Look-ups in named tables: a row name and a column name give one cell, copied from the table.

Table pogago
|  | sud | per | kemo | kun | defog | dig | tavunun |
|---|---|---|---|---|---|---|---|
| dezun | 182 | 151 | 185 | 117 | 184 | 183 | 65 |
| runad | 92 | 120 | 88 | 157 | 79 | 88 | 204 |
| nol | 186 | 147 | 185 | 113 | 199 | 175 | 62 |
| rilepo | 134 | 222 | 164 | 218 | 129 | 141 | 137 |
| fal | 92 | 121 | 95 | 152 | 84 | 89 | 203 |
| pes | 90 | 118 | 86 | 154 | 76 | 97 | 209 |

runad, per => 120
runad, tavunun => 204
nol, per => 147
rilepo, defog => 129
fal, dig => 89
pes, defog => 76
dezun, dig => 183
nol, dig => 175
runad, kemo => 88
pes, tavunun => 209
dezun, sud => 182
fal, defog => 84
nol, defog => 199
dezun, kun => 117
pes, kun => 154
fal, per => 121

pib =
	voro	soram	nul	pul	kiza	lepuni	vinod
tesa	-629	-129	21	-230	-291	457	-370
palezeg	114	36	-474	443	-617	410	401
basono	321	311	341	-560	133	-88	286
ruf	-59	28	-26	551	505	539	479
romefed	-601	124	-375	-219	-147	-368	153
rino	-504	554	47	-606	-408	-479	19
vus	523	228	106	261	442	487	-365

ruf, kiza -> 505
palezeg, soram -> 36
romefed, lepuni -> -368
palezeg, nul -> -474
romefed, nul -> -375
romefed, soram -> 124
rino, voro -> -504
palezeg, kiza -> -617
tesa, voro -> -629
ruf, voro -> -59
tesa, kiza -> -291
palezeg, pul -> 443
rino, soram -> 554
basono, pul -> -560
tesa, soram -> -129
rino, kiza -> -408

Table zik
         moze  gubabuf  muzi  pev  kupek  labi  vised  vod  gib
busuran   161      106    89  209     94   124    127  214  175
bafeviz   155      233   165  234    185   143    135  198  166
rela       70      180   140  115    123   120     23  132   67
bim       140      135    82  181    133    76    114   97  164
nim       133      227   164  216    160   148    101  218  139

vised of bim: 114
muzi of bim: 82
vod of busuran: 214
labi of busuran: 124
kupek of busuran: 94
vod of nim: 218
gib of busuran: 175
moze of bafeviz: 155
muzi of bafeviz: 165
Which row has the largest gubabuf? bafeviz

tomu =
          meda   bozu  sisoker
nulerun  0.386  0.525    0.478
tonesam  0.405  0.430    0.489
zupe     0.279  0.476    0.359
ked      0.456  0.255    0.235
gozodo   0.390  0.383    0.352
zub      0.578  0.750    0.266
tuteb    0.659  0.255    0.486
pidip    0.498  0.369    0.548

meda of zub = 0.578
bozu of nulerun = 0.525
sisoker of gozodo = 0.352
bozu of zupe = 0.476
bozu of pidip = 0.369
bozu of zub = 0.750
meda of gozodo = 0.390
meda of tonesam = 0.405
sisoker of pidip = 0.548
sisoker of zupe = 0.359
meda of zupe = 0.279
sisoker of nulerun = 0.478
sisoker of ked = 0.235
meda of nulerun = 0.386
sisoker of tonesam = 0.489
meda of ked = 0.456
bozu of tuteb = 0.255
meda of pidip = 0.498
sisoker of zub = 0.266
bozu of tonesam = 0.430
Row with the largest bozu: zub

Table kunu
,lonet,ruvegu,vogev,bopita,rolabi,teneko,velavum,fomidi
fesopo,3,21,32,51,18,82,-5,-52
latis,7,10,13,17,10,23,5,-5
regun,8,5,3,0,6,-5,10,17
mit,7,9,10,12,9,16,6,1
vuru,6,11,14,19,10,26,4,-8
pon,3,23,35,56,19,91,-7,-59
vizos,7,10,12,16,10,22,5,-4

What is the vogev of vizos in kunu? 12
What is the lonet of vizos in kunu? 7
What is the rolabi of vizos in kunu? 10
What is the bopita of fesopo in kunu? 51
What is the rolabi of latis in kunu? 10
What is the lonet of fesopo in kunu? 3
What is the fomidi of fesopo in kunu? -52
What is the rolabi of vuru in kunu? 10
What is the teneko of latis in kunu? 23
What is the bopita of latis in kunu? 17
What is the vogev of latis in kunu? 13
What is the velavum of vuru in kunu? 4
What is the velavum of pon in kunu? -7
What is the velavum of regun in kunu? 10
What is the bopita of vizos in kunu? 16
What is the vogev of vuru in kunu? 14
What is the teneko of regun in kunu? -5
What is the velavum of vizos in kunu? 5
What is the rolabi of regun in kunu? 6
What is the velavum of latis in kunu? 5
Row with the largest bopita: pon

